a =
[[119 138 113 126 118 130 138 149 146 150 143]
 [126 130 125 128 130 128 130 132 132 132 131]
 [131 131 119 127 125 129 131 135 134 136 133]
 [132 123 135 129 132 127 123 118 120 118 121]
 [141 130 125 127 126 128 130 133 132 133 131]]
Counting starts at 1.
Read off the entry just right of the centre entry.
Answer: 131
Read off the entry directly below 143.
Answer: 131
The entry at row 1, column 2 is 138
The entry in the bottom-right corner is 131
The entry at row 1, column 1: 119
Read off the entry in row 2 and column 1.
Answer: 126
Read off the entry directly below 120.
Answer: 132
Read off the top entry of the column that holds the smallest entry.
Answer: 113
The entry in the top-right corner is 143
Read off the bottom entry of the column that holds the smallest entry.
Answer: 125
Read off the entry just right of the smallest entry.
Answer: 126
The entry in row 2 and column 3: 125
The entry in the bottom-left corner is 141
The centre entry: 129
Read off the entry at row 3, column 2.
Answer: 131
The entry in row 3 and column 3 is 119

Questions about the matrix below.
1) What is the 2nd largest entry?
2) What is the fourth entry in reading order?
3) What is the smallest entry in the last column?
4) What is the bottom-left entry?
5) What is the entry in the top-right corner?
[[136 131 137 133 131 146 131 135 138 131 131 132 130]
 [133 133 131 142 135 136 131 132 133 133 130 133 130]
 [132 133 131 134 130 130 131 135 133 131 134 129 129]
 [140 131 131 132 130 132 130 132 147 130 131 132 132]
 [132 144 131 133 135 130 134 129 136 136 133 132 130]
 [131 131 133 135 130 130 131 129 131 132 132 137 131]
 [154 130 132 132 132 132 132 133 140 130 133 137 131]
 [133 134 135 131 131 131 131 139 129 133 132 135 135]
 [134 131 139 129 134 130 131 130 131 131 133 135 134]
 [130 133 131 135 133 135 138 135 131 133 138 131 137]
 [134 132 132 134 135 134 131 134 135 135 140 131 135]
 [132 132 131 131 130 133 133 134 133 132 129 131 131]
 [134 131 134 146 141 132 132 131 130 129 131 132 137]]
1) 147
2) 133
3) 129
4) 134
5) 130

X =
array([[111, 104, 148, 117, 139, 111, 139, 106, 136, 105, 143, 139, 110,
        138, 112],
       [139, 119, 135, 139, 111, 150, 114, 148, 112, 112, 117, 119, 149,
        146, 138],
       [137, 132, 120, 135, 109, 143, 114, 141, 110, 134, 110, 115, 142,
        122, 124],
       [118, 141, 110, 112, 143, 117, 151, 110, 141, 145, 143, 135, 119,
        130, 141],
       [124, 116, 112, 130, 116, 126, 107, 133, 121, 118, 115, 116, 132,
        111,  99],
       [141, 149, 118, 136, 115, 147, 126, 150, 115, 142, 117, 117, 150,
        128, 154]])
Read off the largest entry.
Answer: 154
The entry just right of 151 -> 110
Read off the entry just left of 145.
Answer: 141
The entry just left of 128 is 150
The entry just left of 120 -> 132
The entry just left of the smallest entry: 111

arr =
[[149 147 149 145 149 151 151 146 154]
 [149 147 151 145 149 151 147 150 151]
 [150 147 145 145 149 152 140 155 136]]
The last entry in the row that holds the largest entry: 136
The entry just left of the smallest entry -> 155
Report the entry just left of the centre entry.
Answer: 145
Report the top entry of the column that holds the smallest entry.
Answer: 154
The entry in the bottom-left corner -> 150
Report the third entry from the end, reading row by row.
Answer: 140
The entry in the top-left corner: 149
The entry just left of 146: 151
Report the third largest entry.
Answer: 152
The 3rd entry in reading order is 149

Questions about the row below.
1) Read off the entry just right of the smallest entry.
2) Read off the entry just left of 150.
[151  98 124 121 134 106 138 150 143 117 134 145]
1) 124
2) 138

Questions about the row below.
1) Report the first entry from the left.
2) Report the entry just right of the centre entry.
3) Report the entry just left of 139.
4) Report the 3rd entry from the right.
[129 110 117 118 139 102 133 130 124 108 146]
1) 129
2) 133
3) 118
4) 124
